Each row below holds a small network's activations on one input, seen along a few directions.
Each table varies a few parts of the input and shows all the possible inputs, shuffled.
A made-up example of a description, with smaller parts first: one of 3 separate values, together with either a single point or one of 9 places around a ring or (one of 5 places around a ring, together with one of 6 places along a line).
Shared parts are said once, and a part with two or three values counts as separate values.

Other details of the inputs vary at random and push rows far along two fixed directions, the same in every table; ignore that.
These rows show it; all are for the same input, with only those details redrawn:
[-1.74  1.73 -4.35  0.08 -3.50  1.39  0.00  3.76  3.09 -0.66  1.85 -0.74]
[-1.74  1.73 -4.35  0.08 -3.50  1.39  0.00  3.76  3.08 -0.66  1.84 -0.74]
[-0.82  5.24  0.22 -5.05  0.78  0.20 -0.59 -0.18 -1.44  1.16 -2.43 -1.85]
[-1.80 -2.60  1.51  5.96 -4.30 -1.98 -0.42  2.33  3.89 -0.28  7.67  0.80]
[-0.82  5.24  0.22 -5.05  0.78  0.20 -0.57 -0.16 -1.45  1.17 -2.43 -1.86]
[-1.79 -2.59  1.50  5.97 -4.30 -1.98 -0.43  2.32  3.90 -0.29  7.67  0.80]
[-0.82  5.23  0.22 -5.05  0.78  0.20 -0.57 -0.17 -1.45  1.17 -2.43 -1.86]
[-0.89  0.90  6.09  0.82  0.00 -3.15 -1.01 -1.59 -0.63  1.52  3.39 -0.30]

Rows:
R1: [ 1.99 -0.27  6.11  0.96  1.92 -0.83  0.98 -3.93  1.73  0.72  3.78 -2.09]
R2: [ 0.87 -3.33  4.78  2.40  1.76 -0.39  1.22 -5.22 -1.11  0.70  0.90  0.88]
R3: [ 0.33  2.55  0.51 -3.05  0.43  1.10 -0.04  0.05 -2.36  1.57 -7.26  2.89]
R4: [ 0.73 -2.72  4.21  0.91  3.30 -5.96 -2.11  0.37 -2.34 -0.55  2.11 -0.06]
R5: [-0.73 -1.52  5.62  3.06 -0.65 -2.14 -0.97 -2.52 -2.57  1.49 -0.70  3.83]
R6: [ 3.30  1.37  0.49 -2.95  2.22  3.23  1.98 -2.31 -0.16  0.97 -6.92  1.02]
R7: [-2.05  2.16 -1.01 -3.60  0.76  0.82 -0.34 -1.37 -4.20  0.99 -5.28  1.17]
R8: [ 1.40 -2.70 -6.56  0.85  1.03  1.83  0.75  2.31  2.74 -2.65  1.37 -2.99]
R9: [ 0.23 -2.28 -6.79  1.28 -0.82  3.83  1.30 -0.08  1.64 -1.87  1.23 -0.34]
R10: [-0.87  0.91  6.08  0.83 -0.01 -3.16 -1.00 -1.60 -0.63  1.54  3.39 -0.31]
R11: [-1.68  2.49 -2.21 -4.09  2.49 -0.71 -0.67 -0.53 -5.24 -0.15 -2.95 -1.09]
R12: [ 0.40 -2.18 -6.84  1.15  0.03  2.67  1.92  0.97  1.58 -2.64  1.69 -1.82]
R13: [ 4.30 -3.27  7.14  2.58  1.25  0.14  1.07 -2.72  0.97  1.07 -1.35  2.21]
R14: [-0.69 -2.38  3.92  1.48  2.69 -4.91 -2.25 -0.65 -3.25  0.25  2.56 -0.73]
R15: [ 2.81 -3.04 -6.27  0.27  1.60  0.73  0.88  3.33  3.61 -3.42  0.89 -2.33]
R16: [ 0.60 -1.29 -3.30  1.69 -4.08  2.50  0.14  4.99  2.41 -0.39 -3.26  3.56]
R17: [ 2.32  1.70 -0.31 -2.70  1.89  3.29  1.45 -3.51 -1.19  0.55 -6.18  0.41]
R18: [-2.84 -1.09 -6.67  1.15 -2.55  1.70 -0.74  2.35 -0.64 -1.31  0.85  1.55]
- Describe the family of inputs behind these rows. => one of 2 separate values, together with either a single point or one of 8 places along a line
- Changing only the choice among 2 separate values turns R7 into R2. The same change can be made to R18. Which row results? => R9
- Which other rows does R12 become when the choice among 2 separate values takes its other values? List them by row number. => R11

Rows:
R19: [-0.47 -0.97  3.06  1.92  0.01 -2.01 -2.08 -1.29 -0.64  0.91  3.52  0.77]
R20: [-1.75 -1.16 -6.09  1.53 -2.96  2.35  0.46  2.37  0.74 -1.50  0.59  0.31]
R21: [ 0.79 -1.29  4.83  2.70 -0.27 -0.91  1.50 -1.34  1.40  0.86  1.36  0.50]
R22: [ 2.40  3.99  3.66 -5.82  3.52  1.03  0.47 -3.64 -3.09  1.81 -4.98 -0.33]
R23: [-0.31  6.13 -5.44 -6.61  0.85  3.98  1.87 -0.07  0.51 -0.24 -6.82 -1.71]
R24: [-1.07  6.98 -5.54 -7.30  0.69  2.40  0.31  1.33  0.44  0.15 -5.90 -2.54]
R25: [ 0.88  0.22 -3.92  1.16 -2.93  2.02  1.11  3.56  5.29 -1.15 -0.71  0.43]
R26: [-1.88 -1.85 -5.80  2.00 -2.21  1.96  1.61  2.41  1.99 -1.46 -1.02  0.76]
R27: [-1.02  0.53 -5.41  0.64 -3.38  2.66  1.01  1.93  2.73 -1.10  1.88  0.07]
R28: [-0.19 -2.56  2.91  2.72  0.31 -1.26 -0.29 -2.50 -1.01 -0.07  1.77  1.99]
R29: [-1.38  0.12 -5.20  0.86 -3.55  3.08  1.01  2.16  2.33 -0.82  1.65 -0.63]
R30: [-1.81 -0.10 -5.62  0.66 -2.34 -0.62  0.13  5.23  1.71 -1.79  0.60  0.72]
R31: [ 1.53 -1.04 -4.86  1.30 -2.58  3.03 -0.56  3.42  3.16 -1.09 -0.31  1.34]
R32: [ 0.01 -0.47  3.55  1.50 -0.13 -2.58 -2.00  0.37 -1.24  0.48  3.99  0.86]
R33: [ 1.24 -4.13  1.58  2.17  3.93 -3.55  0.76 -1.70 -0.20 -1.48  3.01 -2.02]
R34: [ 1.73 -2.00  4.86  2.16 -0.51 -0.60 -0.65 -0.75  1.06  1.08  1.52  0.60]
R35: [ 2.15  3.04  3.21 -5.04  3.81  1.55 -0.30 -3.39 -4.64  2.00 -5.44 -0.48]
R36: [ 1.12 -1.05 -5.18  1.43 -2.44  3.62  0.69  2.68  2.52 -1.14  0.17  1.61]
R37: [ 2.07  2.32  3.29 -5.05  3.80  0.13 -1.32 -2.46 -4.44  1.47 -6.75 -0.36]
R38: [-0.06 -2.22  3.36  2.83  0.00 -0.01 -0.52 -2.45 -0.96  0.81  2.37  0.90]
R39: [ 1.73 -2.15  2.82  1.66  3.10 -2.56  1.15 -2.04  1.84 -1.06  4.19 -3.30]
R40: [-0.23 -1.11  2.81  2.39 -0.25 -1.20 -0.61 -2.45 -1.28  0.57  3.47  1.12]
R41: [-1.15 -0.11 -5.56  0.41 -2.68  0.54 -0.93  4.95  1.17 -1.88  1.34  0.74]
R42: [ 0.29 -3.28  3.59  3.20  0.56 -1.90  1.11 -1.01 -0.64  0.43  0.19  1.78]
R43: [-1.55  1.24 -5.11  1.06 -3.28  1.75  1.91  2.08  3.70 -1.27  1.25 -0.29]
R44: [ 0.65 -2.87  3.39  2.98  0.73 -2.32  1.12 -1.24 -0.24  0.14  0.42  2.48]
R45: [-0.85 -0.59 -4.86  1.08 -3.14  3.85  1.10  1.93  3.05 -0.87  0.78 -0.15]
R46: [ 1.71 -2.30 -6.99  0.61  0.76  2.39  0.33  2.22  2.57 -2.77  2.77 -2.90]
R47: [-0.55 -2.97  3.12  2.94  0.14 -0.83 -0.29 -2.26 -1.41  0.22  1.55  1.29]
R48: [-2.40 -1.14 -6.15  1.78 -2.62  1.19  1.52  2.65  1.27 -1.40 -0.16  0.28]
R49: [-0.64  0.79  4.49  1.36 -0.48 -3.58 -0.33  0.50  0.88  0.41  3.59 -0.05]
R50: [-1.50 -1.60  3.45  2.08  0.18 -4.15 -0.73  1.07 -1.55  0.28  2.19  0.52]
R51: [ 1.66  2.30  2.97 -4.93  3.94  0.72 -0.08 -3.20 -5.08  1.42 -6.27 -0.09]
R52: [-1.68  1.48 -4.17  0.38 -3.34  0.79  0.51  5.13  3.35 -1.07  1.54 -1.26]
R53: [ 1.89 -4.14  1.64  1.92  3.59 -2.39 -0.29 -1.98 -0.74 -1.58  3.76 -2.00]
R54: [-0.42  6.36 -5.14 -7.92  0.29  3.16 -0.52  3.07 -1.53  0.17 -5.03 -2.79]
R55: [-0.49 -0.18 -5.06  0.86 -2.97  3.43  1.10  1.69  3.45 -1.16  1.01  0.55]
R56: [-0.13  3.05  2.18 -4.91  4.37 -0.96  0.63 -4.13 -4.38  1.11 -6.17  0.08]
R57: [ 1.17 -1.44 -4.66  1.52 -2.75  3.45 -0.57  3.65  2.77 -0.80 -0.54  0.64]
R58: [ 0.61  5.67  3.52 -6.95  3.14 -1.21 -1.37 -1.56 -4.00  1.66 -2.98 -1.58]
R59: [ 1.42  2.33  3.23 -4.80  4.14 -1.03 -0.27 -2.18 -3.91  1.57 -7.49 -0.38]
R60: [ 0.36  4.72  3.07 -6.16  3.42 -0.70 -2.14 -1.31 -5.55  1.85 -3.44 -1.74]
R61: [-1.97 -2.10  2.96  2.50  0.32 -3.57 -0.80 -0.59 -0.94  0.71  1.72  0.44]
R62: [ 0.14  5.17  3.03 -6.52  3.28 -0.64 -1.44 -3.22 -3.39  2.10 -3.45 -1.67]
R63: [-2.04 -0.74 -6.35  1.56 -2.45  0.77  1.52  2.41  1.67 -1.69  0.07  0.99]
R64: [ 1.04 -1.78 -5.10  1.41 -2.44  2.20 -0.34  3.61  2.72 -1.67 -1.13  1.73]
R65: [-1.48 -0.12  4.21  2.00 -0.51 -2.59 -0.41 -0.92  1.09  1.14  2.90 -0.84]
R66: [-1.61 -1.70  2.76  2.28  0.48 -4.00 -0.80 -0.82 -0.54  0.43  1.95  1.14]
R67: [ 2.09 -1.59  4.65  1.94 -0.35 -1.02 -0.64 -0.99  1.46  0.79  1.74  1.30]
R68: [-0.11  4.22  2.58 -5.74  3.56 -0.12 -2.21 -2.97 -4.94  2.28 -3.91 -1.82]
R69: [-1.62  0.27 -4.96  0.38 -3.30  2.27 -0.46  3.32  2.98 -0.47  1.71 -0.98]
R70: [ 2.31  3.83 -7.02 -7.83  4.03  3.76  0.96  0.29 -0.19 -1.59 -4.20 -5.34]
R71: [ 1.06 -2.86  3.71  2.86  0.58 -2.91 -0.13 -0.50  0.40  0.20 -0.06  2.21]
R72: [-1.63 -0.61 -6.05  0.84 -2.54  1.12 -1.00  3.29  1.78 -1.45  0.88  0.66]
R73: [-0.71 -0.97  4.30  2.69 -0.35 -1.01  1.15 -2.32  1.16  0.74  1.97 -0.01]
R74: [ 0.30 -1.82  3.15  2.61  0.17 -0.43 -0.51 -2.69 -0.57  0.52  2.60  1.60]
R75: [-0.71 -1.85  2.57  2.51 -0.11 -2.02 -0.38 -2.26 -1.73 -0.02  2.64  1.52]
R76: [ 1.31 -2.89  3.44  2.73  0.39 -1.16  0.06 -1.52 -0.78  0.05  1.16  2.51]
R77: [-0.54  5.18 -6.53 -6.46  0.62  4.64  0.10  0.26 -2.73  0.17 -5.78 -1.98]
R78: [-1.23 -0.26  3.96  2.47 -0.76 -1.78  1.06 -2.08  0.45  0.80  2.84 -0.49]
R79: [ 1.20 -1.28  5.15  2.58 -0.41 -1.50  0.25 -0.60  2.04  0.91  0.88  0.23]
R80: [ 1.15 -0.89  4.63  2.48 -0.10 -1.34  1.50 -1.57  1.79  0.57  1.59  1.21]
R81: [ 1.32 -2.01  4.54  2.28 -0.37  0.00  0.60 -1.49  0.42  1.02  1.99  0.87]
R82: [-0.84 -1.61  3.51  1.83 -0.16 -2.99 -1.78  0.79 -2.08  0.18  2.93  0.54]
R83: [-1.32 -2.11  3.02  2.25 -0.02 -2.41 -1.85 -0.87 -1.48  0.62  2.47  0.46]
- Describe the family of inputs behind these rows. => one of 5 places along a line, together with either a single point or (one of 2 separate values, together with one of 6 places along a line)
- Changing only the place on the line of 5 turns R25 into R71. The same change can be made to R43. Which row results? => R63
- Which other rows does R83 become when the choice among 2 separate values takes its other values? List them by row number. => R72
- Which other rows does R79 become when the place on the line of 6 takes its other values? List them by row number. => R21, R52, R65, R73, R78
- List by row number the other rows that have the place on the line of 5 in common with R29. => R22, R27, R34, R45, R54, R55, R58, R62, R67, R69, R70, R81
- Which other rows does R60 become when the choice among 2 separate values takes its other values? List them by row number. => R32
- Which other rows does R80 become when the place on the line of 5 takes its other values? List them by row number. => R22, R36, R44, R76
- Which other rows does R20 become when the place on the line of 6 takes its other values? List them by row number. => R37, R47, R51, R82, R83
